These are the activations of a small network on made-up records, seen along a few directions, one row for each record.
Records have a field called KER. Each example row is followed by its value.
Other fields move the rows too, some of them a lot.
In the rows, zero is written as 500.
Strong random noise was added to every row along 7 fixed directions; ignore it. To show where, here is one row again and again, with new noise each time:
[412 510 752 654 463 370 295 587 677 377 561 250 727 487 521 817 350 371
 378 389 231 579 440 374 317]
[491 337 440 526 421 397 615 625 665 292 772 440 470 459 382 519 547 312
 477 491 522 474 475 465 542]
[574 512 342 615 363 454 420 478 472 480 635 300 479 309 512 577 322 313
 588 443 329 536 617 572 770]
[597 553 511 476 527 465 400 392 317 662 169 487 855 597 571 263 136 686
 498 539 377 669 550 452 517]
[564 484 543 445 476 552 548 491 515 487 371 545 479 725 369 485 660 713
 464 561 587 466 450 445 303]
[550 522 494 417 389 544 602 518 531 389 482 536 624 461 458 203 390 680
 555 481 558 548 524 482 462]
[532 421 520 529 402 498 484 437 441 553 397 383 611 553 390 563 353 529
 480 515 371 594 446 536 454]
[476 245 376 394 490 435 705 605 546 406 591 603 414 494 407  97 496 497
 439 529 660 448 420 507 542]
[706 508 341 578 330 527 533 356 395 543 506 357 577 615 291 835 491 427
 636 607 386 602 593 564 632]

[682 558 430 461 362 633 667 377 429 437 418 617 433 655 267 697 771 602
 594 644 605 515 484 496 462] | lomu
[409 539 683 502 388 628 517 476 586 400 595 505 367 502 493 568 670 682
 403 367 494 423 400 563 267] | paz
[588 818 520 499 407 728 526 588 707 258 583 470 455 404 529 507 641 666
 650 363 626 397 691 412 466] | bafip
[466 686 447 460 399 641 365 424 320 587 546 470 213 278 661 350 458 685
 496 373 417 371 683 673 701] | fupal
[495 537 431 484 705 488 363 516 419 656 348 539 403 497 764 251 359 496
 505 512 496 438 586 414 703] | dor
[558 552 593 448 503 626 608 433 438 561 220 508 822 650 415 433 239 675
 551 565 468 691 485 487 444] | bafip
[530 285 430 547 562 470 600 472 383 552 413 551 534 495 419 363 339 319
 385 630 431 593 391 505 575] | tuv
[464 500 455 554 360 521 372 432 417 593 541 329 383 339 449 749 459 400
 516 435 346 528 425 689 589] | lomu
[484 589 437 462 319 677 537 446 441 509 564 446 375 262 441 368 436 614
 624 422 500 491 488 686 560] | gada
[526 390 499 455 506 512 569 370 370 655 301 513 688 648 363 497 365 577
 472 545 460 640 397 515 359] | gada
[454 379 460 489 502 439 673 504 459 524 535 538 522 579 373 478 474 473
 492 562 540 550 398 576 476] | paz
[409 369 606 451 473 533 613 506 532 460 449 589 509 610 327 583 720 607
 510 513 492 390 329 518 281] | nedem
[415 507 530 639 629 488 217 329 361 777 229 288 477 554 642 901 438 460
 393 537 202 440 437 541 505] | dor
[499 495 520 491 327 581 579 495 528 427 526 417 412 403 409 421 431 600
 574 477 453 546 454 607 516] | keba
[593 712 602 521 430 481 463 478 593 437 527 587 769 550 483 713 526 635
 548 541 542 594 622 394 402] | fupal
[397 468 505 581 618 299 326 479 607 487 521 481 479 647 435 792 762 430
 368 580 424 507 519 384 432] | keba
[577 460 450 585 662 401 310 489 366 691 361 492 640 697 556 709 465 347
 496 574 347 532 563 446 589] | nedem
[299  62 680 347 537 436 671 493 497 552 490 599 363 682 221 396 726 527
 285 601 656 455 142 615 141] | tuv

Here are new rows. What is KER for each?
[314 222 552 474 412 603 546 620 554 501 573 469 176 360 385 421 597 459
 430 386 477 377 282 672 375] | nedem
[616 759 694 552 509 478 355 368 457 576 299 475 700 658 554 726 567 581
 461 572 361 506 527 439 287] | tuv
[449 474 472 501 443 545 457 356 412 673 450 366 340 509 329 942 652 501
 466 567 344 412 432 588 485] | fupal
[337 306 699 434 406 537 604 550 646 360 762 473 297 512 307 751 740 479
 330 447 473 408 335 507 295] | fupal
[500 380 438 487 455 572 616 492 439 570 463 533 371 592 347 548 546 481
 549 554 497 503 439 615 524] | nedem
[414 463 502 537 550 387 460 497 473 536 544 475 526 495 536 518 367 372
 479 495 417 536 462 501 565] | paz
[418 283 491 473 642 263 404 552 458 535 498 515 642 535 568 456 371 286
 340 522 448 556 379 470 533] | lomu
[538 402 371 441 309 699 723 445 471 529 552 488 250 472 317 475 583 535
 584 540 602 419 483 646 521] | dor
[599 400 448 457 572 642 535 398 318 717 150 502 614 665 419 424 339 608
 489 607 492 579 449 562 530] | bafip
